Each row below holds a small network's activations on one record, seen along a few directions.
After each row come some of the record's fields: S, F, M, K, J, C.
Not every record has every field; a missing one is written missing.
Other fields move the rows too, some of them a lot.
Strong random noise was added to every row along 5 fixed directions; ignore it. To show where, here is one row again and again, with new noise each time:
[-452 -149   79 -230  106 -423 -596   35   86   87  345  186  -80  243
 -676  -70 -174 -352 -150 -247 -337  -72  377 -304 -129 -171   34]
[-119   86 -568 -210 -269 -165 -463  -41 -213  134 -375  192 -122 -392
 -387 -199   27  -95  220  365  -98  154 -335 -374   97 -151 -297]
[-236  154 -682 -172   18  -12 -760   26 -228   66 -351  301 -215 -283
 -392  -16  -10   17  253  215  -34  511 -204 -352   29 -112 -671]
[ -34 -223 -501 -309 -368 -316    0  -26  308   30 -154   18 -329 -273
 -138 -202    9   -7  131  231 -120  -84   -5 -463  278 -277  253]
[-155  -32 -140  216  348  164  100  286  214  -85  258  178 -233  207
  469  -91  -78  492 -188 -570  125  469  589  -47  276  -54  -94]
[ 356  201  -52  -31  337  417  216  -97 -347   98  -16  156   44   -4
  499  299  201  137  -15   83  231  305  -87  456 -231  111 -474]
[-257   38  -43 -125  127 -162 -481   15 -171  118  123  222   -2   78
 -406  -41  -67 -199  -66  -94 -168  102  120 -128 -132  -73 -230]

[   6  300  508  123  120 -160 -272 -237 -442    5  266   56  201  232
 -491  149   10 -467  -71 -159   20 -230 -135  413 -310   -5 -261]
S=s2, F=f3, M=m2, K=k1, J=j1, C=c3
[-471  210 -337  193  -68 -202 -791  154  -34 -158 -113  217 -178   43
 -545 -274 -267   60   40 -344   29  257   91 -325  308 -266 -375]
S=s3, F=f3, M=m2, K=k2, J=j1, C=c3
[ 138  149   30  304  242  123  409  -65 -187  -31  180   45 -128  -68
  450 -143   91  334  -59 -433  124  221   27  129  156   10 -116]
S=s2, F=f4, M=m2, K=k1, J=j2, C=c1
[ 342  -84 -104 -330  536  366   92 -148  -11    7  155  -10 -205  221
  414  649  240   18   57  101  121  359  -22  447 -380   69 -480]
S=s3, F=f3, M=m1, K=k1, J=j2, C=c1
[ 357   12 -290 -234   85  320  239 -197 -123   40 -184   91 -132 -246
  320  258  195   87  223  285   63  155 -251   25 -202   75 -348]
S=s3, F=f3, M=m2, K=k2, J=j2, C=c2
[-311  104   94  387 -458  -90 -185  387  -57  -44 -104 -108  278  -25
 -262 -438 -158   40 -202   11  -13 -238  -28 -160  291   -8  348]
S=s3, F=f3, M=m1, K=k1, J=j1, C=c3
[ 462    7  395 -376  215  -83  375 -613 -589  382  -61   81  240 -224
 -102  138  330 -497  148  271 -125 -256 -475  348 -456  131 -122]
S=s2, F=f2, M=m2, K=k1, J=j1, C=c2
[ -55   81  569  305  -70  215   93  272  112  -99  303 -224  348  420
   95   68 -174  -32 -348 -107  136 -328  239  434  -67  143  372]
S=s3, F=f1, M=m1, K=k1, J=j1, C=c3
[  29  201  -93  439 -263  385  162  368  179 -187 -173 -181   86    7
  472 -100 -104  441  -81  105  381  123   -3  184  348  136  143]
S=s3, F=f1, M=m1, K=k1, J=j1, C=c3
[  53  -18 -314 -248  -48 -119 -299 -185  114  -23   -9  -18 -293 -114
 -356  233   28 -179  180  188  -99    7 -116 -106  -77 -164 -251]
S=s2, F=f1, M=m2, K=k1, J=j2, C=c1
[-326 -478  239 -240  257 -196  -37  306  735  -37  634 -139 -128  618
  -11  290 -248  -14 -344 -330 -243 -164  888  -82 -186 -109  658]
S=s3, F=f3, M=m1, K=k2, J=j2, C=c1
[-339 -347 -117 -171 -330 -398  -22  265  439  153  -22   68  -50  -99
 -270 -519 -207   -9  -66 -142 -348 -221  380 -722  288 -123  595]
S=s3, F=f2, M=m2, K=k2, J=missing, C=c4
[ -80  107 -286  470 -441  113  552  421  -30   10 -280   -8   57 -514
  646 -905  -44  767  -56  -98   53  116  -70 -475  719   80  455]
S=s1, F=missing, M=missing, K=missing, J=j2, C=c2
[ 102  137  303 -165   53   45   -6 -189 -498  241   50   80  257 -109
 -163  -67  110 -336  -39  215 -169 -254 -311   72 -346  161  -96]
S=s2, F=f2, M=m2, K=k1, J=j2, C=c2
[-159 -516  162 -279  354 -216  260   39  386  134  250   43  -62  210
  141   51  -48   59  -52 -295 -242   40  525 -179 -100   -8  480]
S=s3, F=f3, M=m1, K=k2, J=j1, C=c2
[ -34  368   62  265  -12  402 -217  242 -663  191 -233  149  557  -80
  207  -95   15   87 -179  352   78  164 -298  281 -195  295 -285]
S=s3, F=f1, M=m1, K=k2, J=j2, C=c1
[-303  101  296  235   10   97 -337  286 -293  118  160  -38  450  240
 -197 -131 -188 -166 -311   96 -151 -198   52   94 -212  155  120]
S=s3, F=f3, M=m1, K=k2, J=j2, C=c1
[-306  413  208  578    9 -226 -259   31 -658  199  -77  182  260 -173
 -378 -769  -75   40  -91 -505  -84   12 -214 -121  355  -51 -235]
S=s2, F=f2, M=m2, K=k1, J=j1, C=c1
[ 225   48  317  -80  147  -87  288 -390 -511  321  -71  110  227 -211
  -83 -190  210 -259   72    6 -120 -151 -333  153 -148  103  -87]
S=s2, F=f2, M=m2, K=k1, J=j1, C=c2
[ 117  180  -46 -144  294  202 -402 -388  -40 -240   33   -7 -289  163
 -294  576    7 -284  183   62  238  149 -216  262 -331  -45 -690]
S=s2, F=f3, M=m2, K=k1, J=j1, C=c3
[ 209  134  -95   97 -508  -86  255 -248 -376  122 -452   27  146 -514
 -103 -471  132  -98  221  303   -6 -245 -611  -71  221    5   54]
S=s2, F=f4, M=m2, K=k1, J=j1, C=c1
[-135  120  331  258  -14   -2   73  234 -383  241   32  200  396  -68
  -47 -507  -46   13 -156 -335 -190  -43   40 -139   22  224   16]
S=s2, F=f3, M=m2, K=k1, J=missing, C=c4
[-128  438  449  616 -490  214  -83  376 -531   84 -164  -92  714  -27
 -102 -510 -156  -11 -286  147  118 -352 -347  329  125  219  208]
S=s3, F=f1, M=m1, K=k1, J=j1, C=c3
[ 148   32  -60  305   64  460  308  364  346 -232   32 -190   10  281
  709  266  -53  468 -184  -51  369  158  333  337  136   94  116]
S=s3, F=f3, M=m1, K=k2, J=j1, C=c3
[ 115  -95 -307  125  185  213  361  253  154  -15 -130  123 -151  -29
  716  -26   88  542   42 -204  226  491  253   66  330  -65  -80]
S=s3, F=f3, M=m1, K=k2, J=j1, C=c1
[ -52   36 -316  146  244  498 -270  381  312 -249  -44  -74 -107  319
  364  476 -119  367  -52  -22  315  451  345  182    5   45 -317]
S=s3, F=f3, M=m1, K=k2, J=j1, C=c3
[-304 -136  -82  422  264 -194  301  103   83    6   77  208 -260 -140
  240 -715  -68  554    9 -914  -73  433  373 -479  656  -65   77]
S=s2, F=f3, M=m2, K=k1, J=j1, C=c2
[ 175 -404  -24 -274  -72 -204  488  -68  773 -169  399 -287 -410  160
  170  238  -12   87  -72 -114  -83 -300  463  -69   90 -235  602]
S=s1, F=missing, M=missing, K=missing, J=j2, C=c1
[  48  304  174  492 -299   93  135  147 -191  -94  -57  -73  248   86
  222 -254    0  120 -165  -54  242 -140 -220  318  255   29   54]
S=s3, F=f4, M=m1, K=k2, J=j1, C=c3
[  -8  339 -310  157 -370  -70 -311  -65 -206  -52 -361   24   -8 -262
 -247 -164  -71  -24  162  212  157  -41 -411  -55  185 -162 -194]
S=s3, F=f1, M=m2, K=k2, J=j1, C=c3
[ 162  103  -81  -47   81  -86  156 -371 -616  266 -366  225   95 -516
  -45 -279  238  -56  293   69  -91  181 -548  -84  -20   90 -331]
S=s2, F=f4, M=m2, K=k1, J=j1, C=c2
[ 355 -139  199  -78  -70  -27  618 -139  443 -164  244 -214 -182  198
  432  258   -6   36 -104 -107  188 -368  262  320   70 -228  498]
S=s3, F=f1, M=m2, K=k2, J=j1, C=c3
[-129 -282 -193 -407  158   50 -189  158  210   46   50   75 -135   60
  114  165   34   12   51  130 -186  262  150 -277 -148   74  -23]
S=s3, F=f4, M=m1, K=k1, J=j2, C=c2
[-325  -12  226  239 -277 -218  -36  276 -406  381 -223  108  587 -202
 -187 -690  -91    3 -117   55 -299 -153 -161 -212  104  201  400]
S=s3, F=f4, M=m1, K=k2, J=j1, C=c2
[  15  158   60  171  -59 -157  -33 -177  107 -196  112  -97 -192   98
 -104   13  -88  -48   -2 -226  148 -171  -33   91  152 -226   14]
S=s3, F=f1, M=m2, K=k2, J=j1, C=c3
[ 270   82  174   37  165  247  267 -116   63 -167  162 -122  -73  179
  304  349   79   14 -127  -67  266  -34  133  367  -68  -20  -56]
S=s2, F=f2, M=m2, K=k1, J=j1, C=c3
[-271  -55 -325   56 -197 -323 -248  117 -138  143 -313  123  -18 -253
 -237 -533   16   93  119  -65 -155  149 -207 -418  396 -172  -15]
S=s3, F=f3, M=m1, K=k2, J=j1, C=c1
[-362  329  318  371 -200 -148 -396   81 -424   32   20  173  300   34
 -460 -489 -188 -176 -198 -236   24 -117  -86  -41  124   27  -32]
S=s3, F=f2, M=m2, K=k2, J=j1, C=c3
[-400 -197  268  158  -65 -318   29  166  308  -92  250    9  -35  134
 -186 -437 -247  125 -191 -533 -176 -123  504 -306  301  -79  542]
S=s1, F=missing, M=missing, K=missing, J=j1, C=c1
[-343  -79 -408   50  139  -12 -467  367  325  -30 -118  -38 -217   65
  -74  -24 -147  317   75 -141    9  408  288 -292  298 -132  -89]
S=s3, F=f2, M=m1, K=k1, J=j1, C=c1
[ 191   54  254  284 -159  182  491   38 -160   61  -68  -13  288   44
  424 -258  114  114 -131   -6  132 -125 -144  306  137  175  155]
S=s3, F=f3, M=m1, K=k2, J=j1, C=c1
[ 454 -135 -256 -273  235  245  343 -317  568 -365   88 -225 -522  146
  491  784  129   74  126  112  356   92  137  263 -105 -170 -132]
S=s3, F=f1, M=m2, K=k2, J=j1, C=c3
[-224  -97   36  187 -173 -359   51   96   88   79   60  139   22   -8
 -173 -501 -122   67 -101 -398 -194 -137  229 -274  357 -197  256]
S=s3, F=f4, M=m2, K=k2, J=j1, C=c1
[ 507    1  192 -238  -80 -225  509 -534 -173   88    2 -125  -71 -184
  -30  209  293 -322  154  209   16 -382 -362  272 -166 -101   74]
S=s2, F=f3, M=m2, K=k1, J=j1, C=c1
[ 431  270   20  369  -32  177  632 -235  -71 -216  -40 -132 -187  -79
  569  -27  124  299   36 -218  439  -68 -225  368  285 -140  -52]
S=s3, F=f3, M=m2, K=k2, J=j1, C=c3

Here are new rows. What are their fields?
[ -50  -84  202  189  226  -22  232  162   76   41  218   66   52  287
  330 -108   36  209 -215 -433   33  141  333  146  160    0   81]
S=s3, F=f3, M=m1, K=k2, J=j1, C=c1
[-117 -172  300 -120 -136 -255   51   49 -341  421 -130  -21  478 -162
 -288 -398   16 -285  -15  226 -343 -312 -257 -100 -139  157  422]
S=s3, F=f3, M=m1, K=k1, J=j1, C=c2
[ 379  331  355  263 -108  -25  341 -393 -276  -90  107 -191   40   37
  -21   -9   95 -229  -22  -84  228 -468 -400  469    9 -119  -72]
S=s2, F=f3, M=m2, K=k1, J=j1, C=c3
[ 186  378 -215  289  131  250 -143 -178 -102 -223  -86  -29 -236   19
   16  195   23  137  168 -166  344  225 -217  259  106 -101 -650]
S=s2, F=f3, M=m2, K=k1, J=j1, C=c3
[ 105  227   62  206  129  238   52 -105 -294  -62   72    2   48  -43
  190   40   39   70 -102    1  102   63 -112  169  -32   69 -215]
S=s2, F=f1, M=m2, K=k1, J=j2, C=c1
[ 174 -165  271  189 -335  143  568  201  604 -229  251 -390   21  333
  342   60 -107  126 -228  -22  202 -480  292  256  199  -14  681]
S=s3, F=f3, M=m1, K=k1, J=j1, C=c3
[ 540  -60  -82 -408 -304   54  549 -371  -82  139 -209 -164  -23 -409
  259  122  256 -207  186  691  -43 -423 -541   34 -186   44  211]
S=s2, F=f1, M=m2, K=k1, J=j2, C=c2
[-186  241  879  305   97  -50  173  257 -921  514  152  368  910   39
    2 -754  -44 -186 -446 -429 -296 -242   17  110 -245  381  172]
S=s3, F=f3, M=m2, K=k2, J=missing, C=c4
[ 761  -80 -297 -468 -170  116  412 -515  366 -257 -122 -300 -480  -77
  178  817  277 -227  373  569  328 -249 -327  422 -171 -238 -152]
S=s2, F=f3, M=m2, K=k1, J=j1, C=c3
[  12  475 -158  607   82  238  -81   60 -173 -291  -67   41 -208   -5
  219  -98  -21  433   39 -446  436  404  -55  185  410  -65 -501]
S=s2, F=f3, M=m2, K=k1, J=j1, C=c3
[-116   25   15   22  -96 -168 -113  -29   22  -70   39   67    8   79
 -139 -103  -78 -107 -142  -94    9 -114  107  -92   74 -103   78]
S=s3, F=f3, M=m2, K=k2, J=j1, C=c3
[ 122 -188 -268   65  398  390  424  234  130  102 -195   23  -61  -83
  809   24  103  617  122 -114  158  606  169   42  170  192  -46]
S=s3, F=f3, M=m1, K=k1, J=j1, C=c2
[ -24   17 -497 -217 -159  205 -425   89  150  -95 -363   27 -161  -55
  -48  237    0   -7  190  462  212  307 -181  -53   46  -25 -341]
S=s3, F=f2, M=m1, K=k2, J=j1, C=c3
[ 264    0 -171 -261  -19  182  313    1 -245  272 -388  165  137 -339
  422 -164  186   83   98  283   10  114 -267 -121  -72  148  -90]
S=s3, F=f2, M=m2, K=k2, J=missing, C=c4
[-182 -117  170 -259 -102  -67 -362  281  -31  264  -41   79  350   95
 -315  -60  -59 -323  -97  280 -315 -118   33 -147 -259  208   49]
S=s3, F=f1, M=m1, K=k1, J=missing, C=c4
[  67   62  297  -75   12 -195   19 -165 -291  183   40   95  222  -25
 -207   13   24 -284  -42   52 -109 -230  -87  181 -217  -42   49]
S=s3, F=f1, M=m2, K=k2, J=j1, C=c1
[ -89 -415 -577 -656 -151 -474 -260 -271  446   -5 -282    3 -481 -373
 -525  147   53 -143  438  367 -261  105  -64 -627   36 -213   78]
S=s1, F=missing, M=missing, K=missing, J=j1, C=c2
[-212 -150  124   38  165 -332   78 -102  -39  148   74  147  -65 -137
 -141 -406  -40   41   20 -423 -234   90  152 -326  201  -32  151]
S=s2, F=f1, M=m2, K=k1, J=j1, C=c2
[-161   91  222  266  107 -159   30   51   -5  -17  351  -60  -16  123
  -90 -238 -121  114 -209 -417 -107 -103  199    3  101  -51  142]
S=s1, F=missing, M=missing, K=missing, J=j2, C=c1
[  24  190  180  149 -424 -243    8 -105 -314  181  -26 -118  272 -215
 -450 -413  -51 -260  -79  181 -218 -565 -386   -2   14  -63  197]
S=s1, F=missing, M=missing, K=missing, J=j2, C=c1
[-137  313    2  109  152 -123 -625 -197 -210 -155   94   90 -153  142
 -580  214  -48 -250  111 -207   98  136  -98  106  -91 -118 -575]
S=s2, F=f3, M=m2, K=k1, J=j1, C=c3
[-485   46   30 -192  250 -247 -767  -38 -355  115  150  306  -11  -21
 -713 -132  -89 -299   62 -201 -373  200    7 -470 -272   60 -373]
S=s2, F=f3, M=m2, K=k1, J=j2, C=c2
